These are the activations of a small neural network, seen along a few directions. Each row is one input.
In each table, some parts of the input vary, and every possible input appears once, in random order.
A made-up example of a description, with smaller parts first: values(3) and (point or line(9) or (line(6) and ring(8))).
Shared parts are said once, and a part with two or three values counts as separate values.
(in the rows, 128 means zero)

Other details of the inputs shift rows strongly along three fixed directions, in all tables alike. That doesn't count.

Table:
row 1: [ 48 117 172 124 196  94  75 216 146  98 131 151 159]
row 2: [105 108 180 138 168 123 130 157 108 128 123 166 139]
row 3: [107 117 141 133 183 156 108 171 131 110 102 179  81]
row 4: [122 129 106 104  63 124 124  61 137 149 138  93 148]
row 5: [151 123 135 127 129 125 140 100 110 157 122 101 160]
row 6: [195 125  82 123  82 161 185  56 114 126 117 131  83]
row 7: [126 124 129 119 137 135 113 157 137 126 137 120 130]
row 8: [113 145  80 106 115 112 120 142 149 106 138 112 121]
row 9: [135 112 181 142 146 121 161 101  75 157 123 148 165]
row 10: [ 15 125 208 101 163  89  75 172 132 140 137 129 199]
row 11: [168 112 148 163 167 197 150 109 122 131 102 184  66]
row 12: [145 133  88 131  93 104 137  92 116 145 144  97 151]
row 13: [150 144 101 129  76 104 135  99 113 140 141  99 151]
row 14: [137 136 193 153 161 130 148  98  77 173 126 131 149]
row 15: [117 141  79 109 105 134 111 175 175  75 126 137  72]
row 16: [196 102 159 170 124 178 167  68  69 163  89 178  93]
row 17: [136 126 145 139 103 110 161 108  99 141 129 124 162]
row 18: [113 122 152 152 186 166 107 169 146 113 118 170  82]
row 19: [112 119 165 148 194 157 103 167 148 110 110 169  85]
row 20: [111 141 187 153 168 137 115 157 112 140 120 148 124]
row 21: [114 117  84 118 106 106 130 139 167  87 144 110 134]
row 22: [116 132  99 120  91 110 131 154 155  92 146 120 135]
row 23: [103 130 164 130 180 124 118 152 103 142 106 159 125]
row 24: [154 130 141 122 119 125 146 107 103 161 133 107 156]
row 25: [146 122 178 139 162 134 143 111  80 185 111 134 165]
row 26: [177  91 177 130 122 216 163  41 100 179  83 166 102]
row 27: [149 162 114 133  85 114 150  97 126 138 148  88 146]
row 28: [177 108  69 134  93 168 137 107 150  97 130 149  63]
row 29: [129  88 157 123 156 232 123 112 148 109  70 218  23]
row 30: [130 140  97 114  97 127 114 161 158 112 142 100 130]
row 31: [130 129 179 133 166 113 146  96  73 168  97 138 151]
row 32: [144 157  96 112  76 104 152  98 115 132 133  94 142]
row 33: [138 124 106 123  86 101 164  97 120 127 151 100 159]
row 34: [136 132 188 155 170 127 143  92  86 169 114 127 153]
row 35: [143 138 187 150 154 129 152  95  82 171 126 131 145]
row 36: [123 133  71 121 104 112 105 141 155 107 149 112 125]
row 37: [106 118 159 127 183 151 107 177 126 109 105 182  79]
row 38: [203 112  64 142  76 158 172  55 125 134 121 133  88]
row 39: [148 154  95 130  96 111 155  89 135 142 151  85 143]
row 40: [129 127 178 136 166 117 144  95  71 167  98 136 152]
row 41: [119 151 141 138 130 126 120 153 142 121 135 125 118]
row 42: [ 52 148 166 117 177  99  69 224 133 107 124 143 133]
row 43: [124 136  74 124 124 145 106 156 199  70 143 119  78]
row 44: [118 143 136 132 142 130 118 144 140 118 146 123 119]
row 45: [109 126 160 126 177 127 115 141 108 130 103 151 125]
row 46: [ 80 151 109 107 103  46 125 141 130 132 171  69 220]
row 47: [123 131  88 119 103 107 107 144 149 108 151 113 120]
row 48: [122 114  68 125 120 134  91 160 182  76 134 131  83]
row 49: [ 93 133  94 102  98 168  95 136 214  84 142 122  74]
row 50: [ 87 148 142 119 135  53  92 134 105 153 149  80 210]
row 51: [158 134  93 112  95 117 142  95 135 138 138  79 159]
row 52: [150 123 169 137 156 139 143 107  81 180 114 132 165]
row 53: [152 123 179 134 150 139 143 107  77 176 119 130 161]
row 54: [158 133  94 112  94 113 145  96 137 141 136  79 156]
row 55: [112 123  87 119 108 106 134 148 161  99 147 120 135]
row 56: [ 83 147 108 104  99  38 125 135 140 124 165  61 215]
row 57: [129 135 133 122 126 136 111 164 136 125 128 125 133]
row 58: [183 109  60 127  98 184 148 116 168 105 123 133  71]
row 59: [115 131 100 120  90 106 134 155 157  94 144 120 132]
row 60: [160 146 102 116  74 116 148 109 128 144 139  84 153]
row 61: [172  87  90 149 130 202 125 135 156  84 109 193  21]
row 62: [146 136 139 140 104 108 136 104  93 156 126 121 150]
row 63: [ 50 140 162 111 188  98  70 217 133 107 133 141 132]
row 64: [119 120 120 131 140 113 101 141 136 120 126 131 126]
row 65: [112 110  71 123 116 136 122 170 186  69 142 142  94]
Each input here is: values(5) and (point or (values(3) and line(4))).
Changing only the values(5) part turns row 16 into row 17. The same change can be made to row 62. Which row results?
> row 59
Which other rows does row 51 become when the values(5) part takes its other values? List them by row number.
> row 1, row 43, row 45, row 50
Which other rows agree with row 8 in the values(5) part? List them by row number.
> row 3, row 6, row 15, row 23, row 29, row 31, row 32, row 37, row 40, row 42, row 45, row 63
Start at row 5 and move only the line(4) part, one step at a time. The first step leads to row 58. Which rows follow, in order?
> row 7, row 30

Table:
row 66: [135 135 154 144 131 113 158  59 101 151 125 118 171]
row 67: [138 146  40 134  87 101 129 163 199  69 175  71 115]
row 68: [163 151 138 150 130 112 156  95  70 173 145 122 161]
row 69: [154 140 160 119 117 137 133  78  81 172 118  96 159]
row 70: [198 102  98 142 117 226 151  72 136 140 108 161  31]
row 71: [ 95 181  62  87  76  84  92 148 174 121 152  42 160]
row 72: [157  94  63 111  51 130 151 108 171 103 140 122 115]
row 73: [134 115  41  97  81 136  96 144 186 100 142  90 127]
row 74: [139 128 175 127  96 122 163  84  81 159 127 114 158]
row 75: [ 58 112 185 115 192  94  53 198 114 160 124 118 193]
row 76: [ 84 101 174 157 213 172  94 178 154  85 101 200  79]
row 77: [160 135 138 135  95 160 172  86 112 144  99 155 112]
row 78: [110 139 174 121 143 101 125  98  77 143 118 131 165]
row 79: [ 92 111 162 124 153 176  92 205 157  74 115 186  74]
row 80: [172  87 168 171 144 228 171 102 137 116  93 203  63]
row 81: [145 164  65 128  84  91 143 120 122 132 177  74 155]
row 82: [ 38 155 193 115 200 103  43 202 116 163 147 114 180]
row 83: [166 152 142 150 126  88 166 101  76 170 116 115 149]
row 84: [203  64 129 150 107 219 178  79 116 128  83 212  76]
row 85: [ 89 112 188 140 183 163  99 204 150 107  89 211  63]
row 86: [139 107 123 123  81 119 156  96 107 151 131 116 183]
row 87: [170 126 147 152 145 148 145 133  87 123 114 151 107]
row 88: [110 140  48  88  69  89 109 130 186  61 158  89  97]
row 89: [ 30 153 175 114 155  91  74 205 131 135 165 121 181]
row 90: [148 123  80 131  60 148 164 101 186  96 152 100 107]
row 91: [195  80 141 123 137 227 224  79 124 126  90 193  62]
row 92: [122 140  39  59 100 131 131 149 210  89 159  64 119]
row 93: [140  96 153 133 100 119 162  89  87 170 121 126 180]
row 94: [143 113 148 150 152  98 135 140  71 159 124 130 189]
row 95: [127  77 156 157 209 147  89 221 131 101 102 211  83]
row 96: [103 153  55 121 113  95  96 198 174  86 181  94 109]
row 97: [127 136 134 127  86 122 159  87 107 163 153 106 151]
row 98: [128 157 115 121 103  97 152  73 102 145 113 113 152]
row 99: [ 49 157 194 117 192  91  61 198 116 162 115 110 169]
row 100: [139 152  38 133  86 108 127 163 198  66 174  75 123]
row 101: [141 134 173 144 108 131 167  77 110 159 134 118 180]
row 102: [173 115  48 129  90 190 154  73 161  88 125 167  36]
row 103: [122 165  69 102  78  47 110 165 155  92 181  54 154]
row 104: [104 106 182 151 214 200  75 190 165 109 100 182  79]
row 105: [108 114  21  97  72 101 110 139 186  68 150  99 129]
row 106: [222 100 119 173 140 196 180  85 101 138 109 195  35]
row 107: [110 144  57  87 136  97 135 207 187  70 167  89 129]
row 108: [132 148 160 133  99 122 169  89  87 169 111 121 164]
row 109: [155 139 139 108 100 116 128  80 109 160 131  84 144]
row 110: [131 142 162 134 100 116 171  88  88 172 112 117 156]
row 111: [ 19 150 185 121 200  76  62 190 105 139 147 134 179]
row 112: [138 129 180 122  99 111 156  88  89 158 129 119 156]
row 113: [123 132 142 135 127 110 154  62  76 170 134 120 148]
row 114: [116 116  86 118 101 165 113 165 198  79 150 161  48]
row 115: [ 67 159 196 127 196  67  66 226  95 124 143 126 187]
row 116: [142 107 175 153 132 156 156 106 138 135 121 156 115]
row 117: [185 152  85 144 101 131 166 109 117 125 115 128 107]
row 118: [130 125 154 149 132 110 163  61  99 154 126 109 161]
row 119: [103 144 166 129 148  82 135 100  87 160 105 131 151]
row 120: [114 114 154 140 191 195  74 183 185  96 110 173  76]
row 121: [161 152 139 153 127  98 169 105  71 169 115 110 151]
row 122: [148 131  68 147 130 153 115 184 202  54 147 140  75]
row 123: [180 101  89 118  99 166 132  86 134 141 111 129 125]
row 124: [ 90 115  53  98 105  99  88 164 183  70 143 123 133]
row 125: [137 140  50 116  74 121 153  91 157  97 120 108  85]
row 126: [204  64 127 175 163 194 160 129  99 123  84 208  62]
row 127: [135 125 158 145 132 101 160  57 104 155 127 114 159]
row 128: [120 111 183 127 196 198  69 183 138 107  91 193  66]
row 129: [ 97  72 129 130 181 145  85 181 157  83 100 204  74]
row 130: [ 98 156 135 122 136  63 101 186 112 117 158  84 169]
row 131: [106 109  23  98  73  94 111 138 187  71 151  95 121]
row 132: [ 64 147 133 112 142  68  95 139 127 135 159 109 155]
row 133: [ 79 125 130 132 180 153  91 189 155  79  92 189  63]
row 134: [126 147 174 125 149 114 119 109  98 184 102 115 147]
row 135: [153 125 101 121  93 140 154  73 114 107 119 126 104]
row 136: [122 159 169 122 147 122 114 113  95 180 103 115 164]
row 137: [134 158 156 151 152  96 144 139  73 161 114 122 164]
row 138: [103 123 165 100 178 105 170 103  90 152 119 124 173]
row 139: [172 122 131 132 123 167 139  70 115 171 123 133  94]
row 140: [145  81  95 118 138 173  89 159 179 102 109 161  69]
row 141: [ 98 158  76 103  87  89  96 138 195 114 175  31 167]
row 142: [124 105 177 174 219 156 100 210 151  94 114 196  73]
row 143: [ 38 151 204 120 172  96  76 195 113 151 154 141 187]
row 144: [147 148 149 124 126 140 129  72  89 192 134 108 160]
row 145: [155 131 166 139 132 126 142  69 115 179 127  94 161]
row 146: [142 129  61 107  68 121 145  88 150  84 139  99  92]
row 147: [141 142 146 113  76 120 154  89 104 139 137 109 163]
row 148: [140 116 157 147 161  95 125 147  73 159 123 141 192]
row 149: [153 134 163 120 118 131 135  77  83 175 119  93 151]
What is each input in this table made of?
> values(4) and (point or (line(4) and values(5)))
Changing only the values(4) part turns row 109 into row 112. The same change can be made to row 139. Which row results?
> row 114
Changing only the values(4) part turns row 66 into row 120. The same change can be made to row 135. Which row results?
> row 69
Changing only the values(4) part turns row 98 into row 136. The same change can be made to row 119. Which row results?
> row 134
Which other rows does row 74 become when the values(5) part takes its other values? List them by row number.
> row 90, row 93, row 97, row 110
Which other rows does row 96 become when the line(4) part takes its other values? List them by row number.
> row 68, row 81, row 106
Which other rows does row 126 become when the values(4) part takes its other values? List them by row number.
> row 75, row 93, row 131

Table:
row 150: [156 109 151 145 169 140 153  65  69 172 103 153 125]
row 151: [194 127  69 124  99 173 178  69 156 127 136 102  88]
row 152: [146 146  40 110  66  87 135  81 154 115 137  69 133]
row 153: [ 70 131 149 109 129 141  84 171 152 120 133 147 117]
row 154: [154 117 102 150 113 152 110 159 157  88 134 149  77]
row 155: [108 152 115 107  98  72 139 149 126 109 146  94 164]
row 156: [176 103 107 174 131 181 134 129 157  91 112 177  56]
row 157: [141 117  87 119 125 145 103 143 149  93 109 148  67]
row 158: [155 133 125 125 114 120 144  78  67 177 113 124 147]
row 159: [152 125 125 129 114 145 171 125 103 125 117 160 110]
row 160: [115 103 162 135 157 176 131 103 133 129 119 172  93]
row 161: [127 154  76 110 110 128 114 153 193  91 141  84 117]
row 162: [ 95 170 125  96 122  93 100 173 137 147 157  69 180]
row 163: [140  79 152 117 121 110 143 101  93 172 120 111 224]
row 164: [117 125 155 141 155 120 148 146 120 112 106 158 123]
row 165: [127 113 189 171 187 124 127 129  87 162 137 155 149]
row 166: [166 143 172 130 136 138 152  93  86 175 111 106 154]
row 167: [123 140  98 117 106  87 171 108 125 119 156  98 157]
row 168: [ 74 145 160 106 112  97  94 138 135 132 142 103 163]
row 169: [ 92 127 158 149 165 126  75 213 129 123 140 159 124]
row 170: [ 62 128 171 126 158 131  82 163 161 109 118 150 123]
What is each input in this table made of?
> point or (line(4) and values(5))
Which other rows does row 150 become when the values(5) part takes its other values? List them by row number.
> row 151, row 160, row 165, row 167
